These are the activations of a small neural network, seen along a few directions. Each row is one input.
In each table, some parts of the input vary, and every possible input appears once, in random order.
Descriptions start from the smaller parts, as in this example, which fits no table here: line(4) and (point or (values(2) and ring(5)) or ring(11)).
Shared parts are said once, and a part with two or three values counts as separate values.
(in the rows, 128 means zero)

Other details of the inputs vary at random and push rows far along two fixed directions, the same in every table; ignore that.

Rows:
r1: [132 126 140 123 144 147 128 115 117 123 115]
r2: [132 131 141 117 146 147 120 118 122 125 115]
r3: [157  52  90 112 154 139 124 110 137 163  81]
r4: [160  94  85 118 155 147 124 116 115 152  98]
r5: [ 90  95  70 147  58  51 127 185 195 183 156]
r6: [114  91 123 141  74  23 127 149 201 136 175]
r7: [103 232 189 146 126 158 139 124  88  70 167]
r8: [ 96 232 208 132 130 155 126 127  99  71 163]
r9: [176  81  99 112 176 174 135  97  91 136  79]
r10: [142 186 175 117 174 187 119 101  78  85 121]
r11: [173  81 105 110 181 173 123  94 101 139  77]
r12: [178 100  95 112 181 176 115 106 101 146  85]
r13: [135 125 136 123 140 149 136 117 107 116 116]
r14: [ 97  84  74 147  61  60 148 168 172 168 147]
r15: [137 134 126 130 142 148 132 115 108 122 120]
r16: [139 103  89 128 127 123 120 139 139 159 117]
r17: [ 75 197 146 153  72  90 135 164 142 113 185]
r18: [ 70 172 166 146  69  91 146 158 149 107 174]
r19: [160  63  90 109 157 143 111 120 141 169  82]
r20: [ 88  90  99 141  63  63 145 166 176 160 147]
r21: [ 99 233 207 135 131 158 121 133 104  76 163]
r22: [166 113 165 117 156 115 115  94 134  97 134]
Description of these inputs: values(2) or (line(4) and line(5)).
Q: Which of the alternatives is r12?
A: line(4) and line(5)

Rows:
r23: [109 193 170 132 142 180 131 111  94 101 127]
r24: [ 82 216 166 155  99 121 120 146 139 101 173]
r25: [178  47  96 119 158 120 135  81 127 134  94]
r26: [ 46 158 116 158  31  57 141 179 175 144 178]
r27: [ 74 162 116 160  39  52 139 198 188 140 195]
r28: [110 145 120 138 110 105 117 136 138 134 142]
r29: [175  57 113  92 171 129 112  97 149 157  91]
r30: [ 64 211 162 151  90 127 136 149 134 104 166]
r31: [151  63  91 134 136 101 139 104 157 143 117]
r32: [124 178 164 120 156 174 131 111  80  88 131]
r33: [175  39 123 115 159 138 119 106 140 150  83]
r34: [121 182 170 125 137 161 138 123  88  91 132]
r35: [110 140 121 141  93  96 123 150 144 127 159]
r36: [103 142 125 141  94  94 123 148 142 133 151]
r37: [132 126 125 120 120 141 140 135 113 124 119]
r38: [ 95 208 171 153  93 112 134 156 131 104 181]
r39: [117 139 120 136 112 104 122 143 135 127 154]
r40: [ 86 141 120 135  96 102 138 150 133 137 145]
r41: [121 124 138 148 108  94 148 114 148 117 156]
r42: [151  66 109  96 144  91 114 115 158 150 114]
r43: [142  83  83 127 125 114 112 124 144 162 104]
r44: [116 187 170 126 161 186 130 111  86  95 121]
r45: [150  73  81 115 158 158 128 118 125 157  89]
r46: [171  60 108  92 174 127 108 101 155 151  91]
r47: [146  88  87 130 111 110 130 148 152 165 123]
r48: [126 190 172 127 156 156 118 112  88  90 139]
r49: [149 129 126 123 127 132 126 133 119 122 126]
r50: [126 165 208 128 140 137 123 115 109  70 144]
r51: [150  86  84 128 135 117 122 140 149 162 111]
r52: [ 44 160 113 157  37  54 141 180 173 145 181]
r53: [125 181 169 127 153 187 134 111  85  95 130]
r54: [106 140 125 137 103 121 145 150 133 140 139]
r55: [129  87  83 125 112 122 141 151 147 161 113]
r56: [143 116 152 101 142 112 114 110 140 115 127]
r57: [107 146 117 145 102 105 123 154 154 133 160]
r58: [126 183 169 126 137 175 144 126  92  98 133]
r59: [131 135 123 132 144 139 117 126 128 134 123]
r60: [173  50  94 119 162 115 136  83 127 136  99]
r61: [124 133 122 128 134 145 138 136 121 132 119]
r62: [147 184 175 124 158 166 121 112  84  84 130]
r63: [130 128 122 118 127 138 141 135 111 125 122]
r64: [148  82  84 129 131 122 120 132 145 165 117]
r65: [156  73  86 109 155 143 133 119 112 155  86]
r66: [171  43 118 115 162 136 115 111 147 144  84]
r67: [147 131 124 122 133 129 126 134 118 123 130]
r68: [ 75  98  80 148  59  68 144 174 178 183 148]
r69: [132  89  82 136 116 111 117 133 157 175 114]
r70: [140 172 173 113 179 200 127  91  62  88 101]
r71: [176  37 122 110 155 129 116 105 134 138  81]
r72: [146 167 167 113 176 201 127  94  65  84 109]
r73: [121 141 123 135 111 100 127 148 133 129 148]
r74: [158 180 178 120 194 205 115  87  69  94 108]
Q: The inputs of r49 and r47 match in every part but one. If r34 is changed in the same way as r49 into r47, which row does it become?
A: r54
Q: What do these inputs look like to the network?
A: line(4) and (values(3) or (values(2) and line(5)))
Q: Which other rows does r41 become when the values(3) part takes its other values? List them by row number.
A: r29, r33
Q: List by row number the other rows that have the line(4) part in common with r65.
A: r28, r32, r39, r40, r42, r48, r50, r52, r60, r63, r67, r73
Q: Which other rows does r35 become when the values(2) part takes its other values? List them by row number.
A: r72
